[110 142 149 187 171 115  77 105]  ruman
[114 129 148 128 106 112 103 150]  boge
[110 113 115 187 170 115  77 105]  movev
[110 113  78 187 171 115 145 105]  feviz
where: [78]  feviz, 3
asked: [114 129 148 128 106 112 103 150]  boge
where: [142]  ruman, 2
asked: [110 142 149 187 171 115  77 105]  ruman
where: [148]  boge, 3
where: [114]  boge, 1

[145 144 119 118 130 131 139 136 132 132 140 115 133 133 130 134 118 137
  99 115 121 141 129 156 163 147 131 117 138 101 148 108 110 128 128 123
 136  92 137 111 153 124 122 123  90  97 178] : kikod
[146 139 125 114 136 121 147 115 139 132 136 118 122 122 115 135  84 151
 108 107 112 126 130 144 166 135 142 117 157  98 130 104 129 131 140 132
 134  96 133 110 144 124 123 120  96  94 159] : gera
[143 126 136 133 128 103 152 127 117 126 139 131 118 117 125 146 117 134
 104 115 115 126 127 156 143 135 135 137 120  99 128 114 109 128 128 125
 136 108 145 126 129 109 127 119  85 116 175] : boge
[149 144 119 118 125 104 148 151 119 146 145 120 115 107 124 137 103 132
  97 126 107 137 134 136 143 139 149 126 115 103 139 108 109 133 142 102
 140  82 136 130 131 112 133 111 125 120 155] : fufo
[140 125 134 128 126 103 158 124 117 126 138 133 121 121 120 144 114 130
 103 118 114 127 121 156 143 136 132 136 119 100 128 117 108 123 128 128
 136 104 140 125 132 110 124 119  86 118 176] : voru
[145 138 129 117 144 123 143 114 137 128 129 120 132 122 113 144  79 155
  98 107 119 139 131 135 167 144 133 119 152 102 129 104 130 128 140 131
 147  91 151 120 136 122 129 120  89  96 170] : miteg
where: [176]  voru, 47
asked: [146 139 125 114 136 121 147 115 139 132 136 118 122 122 115 135  84 151
 108 107 112 126 130 144 166 135 142 117 157  98 130 104 129 131 140 132
 134  96 133 110 144 124 123 120  96  94 159]  gera
asked: [149 144 119 118 125 104 148 151 119 146 145 120 115 107 124 137 103 132
  97 126 107 137 134 136 143 139 149 126 115 103 139 108 109 133 142 102
 140  82 136 130 131 112 133 111 125 120 155]  fufo
where: [175]  boge, 47
asked: [145 138 129 117 144 123 143 114 137 128 129 120 132 122 113 144  79 155
  98 107 119 139 131 135 167 144 133 119 152 102 129 104 130 128 140 131
 147  91 151 120 136 122 129 120  89  96 170]  miteg

[153 120 100 100 140 145  98 129 175 112 137 108 126 132 122 197 134 127
 139 113 137 111 159 106  86 151 153 143 109 126  81 144 144 173 117 139] -> miteg
[142 128 111 174 115 109 161 122 153 122 108 116 116 143 105 174  98 114
 127 133 106 134 170 131 148 126 105 130 108 133  90 118 129 141  82 106] -> kikod
[153 120 100 100 140 145  98 129 175 112 137 108 126 132 122 197 134 116
 139 113 137 154 159 106  86 151 153 143 109 126  81 144 144 173 117 139] -> Tar
where: [131]  kikod, 24
asked: [142 128 111 174 115 109 161 122 153 122 108 116 116 143 105 174  98 114
 127 133 106 134 170 131 148 126 105 130 108 133  90 118 129 141  82 106]  kikod
asked: [153 120 100 100 140 145  98 129 175 112 137 108 126 132 122 197 134 116
 139 113 137 154 159 106  86 151 153 143 109 126  81 144 144 173 117 139]  Tar
asked: [153 120 100 100 140 145  98 129 175 112 137 108 126 132 122 197 134 127
 139 113 137 111 159 106  86 151 153 143 109 126  81 144 144 173 117 139]  miteg

[ 83 158 147 105 155 156 114 132] : ruman
[151 119 123 104 120 118 180 181] : Tabi
[ 92 115 125  86 111 103 148 147] : voru
[188  87 116 124 145  78 157 158] : miteg
where: [87]  miteg, 2
where: [156]  ruman, 6
where: [119]  Tabi, 2
where: [105]  ruman, 4

[163  80  89 173  88  86  82] = fufo
[ 87  95 188  87  70 166 163] = voru
[145 152 146 130 114 104 108] = miteg
[189  80  89 172 128 163 151] = ruman
[163  80  89  70 172  86  82] = boge
asked: [163  80  89 173  88  86  82]  fufo
where: [108]  miteg, 7
where: [188]  voru, 3
where: [173]  fufo, 4

[115 112 148 120 153 151 136 139 120  93 113  67 119  67 153 183 122 126
 148 151 148] -> voru
[136 109 111 162 148  91 155 124 117 122 160 111 150 108 150 121 169 128
 110 151 104] -> kikod
[117 173 183 136 149 117 122 155 173 103 168 123 163 117  76 106 142 140
 155 124 153] -> boge
[ 97 141 174 134 165 192 145 103 156 132 119 142 121  90  82 138 139 115
 117 134  94] -> ruman
where: [140]  boge, 18
where: [141]  ruman, 2

[117 111 106 117 117 127 129 105 145 132 147] = boge
[114 124 148 111 146 138 133 158 110 113 139] = ruman
[126 121 138 135 126 125 123 140 134 136 135] = movev
[133 114 150 189 110  70  70 184 173 175 175] = kikod
[135 109 125 150 106 103  92 153 154 154 161] = vul
where: [173]  kikod, 9
where: [140]  movev, 8

[129 162 113 139 106 157 112 141 121 143 137 124 106 152 107 106 139 160
 107 161 138 134 129  83 110 118 142 141 121 137 100 115] = Tabi
[125 140  94 158  96 159 114 118 128 126 148 116 116 145  94 147 128 167
 103 150 132 132 130  84 101 146 136 139 117 156  87  87] = voru
[125 139  93 157  96 157 113 119 128 126 147 116 118 144  95 145 127 165
 102 148 133 133 128  85 103 146 134 140 117 155  87  86] = feviz
[129 162 113 139 106 157 112 141 121 143 137 124 106 152 107 157 139 160
 107 161 138 113 128  83 110 118 142 141 140 140  91 104] = gera
where: [144]  feviz, 14
asked: [129 162 113 139 106 157 112 141 121 143 137 124 106 152 107 106 139 160
 107 161 138 134 129  83 110 118 142 141 121 137 100 115]  Tabi
where: [91]  gera, 31
where: [104]  gera, 32
where: [156]  voru, 30
where: [95]  feviz, 15

[122 154 134 143] -> voru
[143 112 147 160] -> ruman
[123 111 110 157] -> vul
where: [110]  vul, 3
where: [122]  voru, 1
where: [112]  ruman, 2
where: [134]  voru, 3
where: [123]  vul, 1
where: [111]  vul, 2

[139 105 140 108  99 163 121 112 138 128 118 129 148 129 132 152 132 116
 130 163] : kikod
[166 144 116 134  99 110 136 125 115 129 125 131 141 137 130 116 111 138
 140 141] : fufo
[178 158 106 141  78  98 133 122 108 133 127 137 147  89 129  99  96 134
 150 148] : Tar
[145 131 123 129 141 127 147 139 109 113 140 125 146 143 126 123 133 134
 117  86] : feviz
[128 142 110 134 110 124 114 121 124 144 136 143 153 118 117  90 106  95
 147 140] : boge
[126 113 144 119 150 158 105  98 134 127 125 130 124 127 136 147 126 105
 131 167] : vul
[166 144 116 134  99 110 136 125 115 129 125 131 141 103 130 116 111 138
 143 131] : miteg
asked: [178 158 106 141  78  98 133 122 108 133 127 137 147  89 129  99  96 134
 150 148]  Tar
where: [142]  boge, 2
asked: [128 142 110 134 110 124 114 121 124 144 136 143 153 118 117  90 106  95
 147 140]  boge

[148 143 163 139 126 138 116 106 136 130 128 103 151 154 128 141 113 113
 140 142 105  93 111 133 107 129 166 102 159  98 159 118 102 124 145 137
 141 135 151 122 128 125 107 126 126 172 139 123 140 154  91 172  90 154
 153 140 128 113  84 148 104  70]  feviz
[115  92 154  88 136  98 107 153 123 152 140 127 131 104  97 124 171 118
 127 126 105 113 154 150 115 111 119 143 146 134 137 131  71 116 126 184
 131 125  98 100 143 130 120 146 166 130 168 149 136 146 189 107 116  74
 122 131 152 140 114 121 132 139]  kikod
[153 140 148 138 120 122 124 105  95 110 134  91 137 156 132 158 105 132
 136 127 125  89 155 139 106 120 164  99 161 125 150 145 135 132 137 147
 133  91 138 111 123 114  86 112 125 152 155 137 129 161  92 144  87 165
 135 133 140 117 110 148 101  60]  voru
[134 124 135 127 150 112 149 137  83 100 140 128  97 133 143 140 122 149
 111 122 162 155 133 165 132  98 111 147 106 163 120 153 173 159  97 117
 132  89 120 132 109 114 128  99 110 101 112 149 105 106 123  87 145 131
  99 114 132 122 178 123 124 145]  Tabi
where: [156]  voru, 14
asked: [148 143 163 139 126 138 116 106 136 130 128 103 151 154 128 141 113 113
 140 142 105  93 111 133 107 129 166 102 159  98 159 118 102 124 145 137
 141 135 151 122 128 125 107 126 126 172 139 123 140 154  91 172  90 154
 153 140 128 113  84 148 104  70]  feviz
asked: [134 124 135 127 150 112 149 137  83 100 140 128  97 133 143 140 122 149
 111 122 162 155 133 165 132  98 111 147 106 163 120 153 173 159  97 117
 132  89 120 132 109 114 128  99 110 101 112 149 105 106 123  87 145 131
  99 114 132 122 178 123 124 145]  Tabi
asked: [153 140 148 138 120 122 124 105  95 110 134  91 137 156 132 158 105 132
 136 127 125  89 155 139 106 120 164  99 161 125 150 145 135 132 137 147
 133  91 138 111 123 114  86 112 125 152 155 137 129 161  92 144  87 165
 135 133 140 117 110 148 101  60]  voru
where: [70]  feviz, 62

[109  86 108 144 124 121 141 118 120 151 126 105 106 140 134 126] = gera
[140 135 127 141 133 119 193 138 142 117 127 109 127 121 121 163] = miteg
[144 150 149 136 133 131 160 116 149  99 130 146 133 136 111 135] = feviz
[ 91  86 108 144 124 121 141 118  96 151 126 105 106 140 134 126] = movev
[161 170 149 143 128 136 136 165 160 100 151 150 143 113 162 156] = boge
where: [146]  feviz, 12
asked: [144 150 149 136 133 131 160 116 149  99 130 146 133 136 111 135]  feviz

[183 179 116  63 105 119 110 121 109] -> gera
[101  71 154 138 103  78 112 111 124] -> boge
[101  71 154 138 103  78 112 147 187] -> kikod
[157  90 146 118 151  69 108 120 156] -> movev
[141  68 194 187 180 190 126 174  81] -> voru
[129 186 192 148 176 142 176 159 140] -> miteg
[183 179 116  63 105 119 110 190 109] -> Tar
[177 186 192  62 176  64 176 159 120] -> ruman
asked: [101  71 154 138 103  78 112 111 124]  boge
where: [151]  movev, 5
asked: [141  68 194 187 180 190 126 174  81]  voru
asked: [177 186 192  62 176  64 176 159 120]  ruman
where: [69]  movev, 6
where: [148]  miteg, 4
where: [141]  voru, 1

[136  74 150 127  75 145] -> voru
[149 137 164 137 114 108] -> feviz
[136  74 150 137  78 145] -> kikod
where: [78]  kikod, 5
where: [108]  feviz, 6
where: [114]  feviz, 5
asked: [149 137 164 137 114 108]  feviz
where: [149]  feviz, 1

[150  91 145 126] : ruman
[156  77  82 175] : boge
[176 111 113 155] : Tar
[176  91 115 126] : vul
where: [155]  Tar, 4
where: [175]  boge, 4
where: [111]  Tar, 2
where: [156]  boge, 1
where: [77]  boge, 2

[136 114 147 148 150 145 119 115 143]  voru
[ 75  81 121 145  87 148 129 120 163]  feviz
[155 166 151 157 144 121 139 135 146]  Tabi
[114 152 101 120  97 138 163 182 112]  movev
[155 166 151 157 135  98 111 111 102]  fufo
[165 152 101 120 167 138 163 182 145]  Tar
[129 123 158 137 131 130 135 129 125]  ruman
[111 131 119 158  84 105 130 104 121]  vul
[ 89  93 125  87 161 136 141  97  79]  kikod
where: [137]  ruman, 4
where: [98]  fufo, 6
where: [161]  kikod, 5
where: [144]  Tabi, 5
where: [123]  ruman, 2
where: [141]  kikod, 7
asked: [ 75  81 121 145  87 148 129 120 163]  feviz

[ 86 137 164 162 118 101] = vul
[ 87 132 132 143 144  87] = voru
[161 124 132 139 147 122] = movev
[143 126 130 162 110 155] = ruman
[153 125 131 131 157  91] = miteg
[196 119  72  96 123 130] = gera
[103 132 130 100 152 160] = boge
[153 125 131 143 157 124] = Tar
where: [144]  voru, 5
where: [110]  ruman, 5
where: [122]  movev, 6
where: [100]  boge, 4
where: [147]  movev, 5
where: [196]  gera, 1
where: [86]  vul, 1

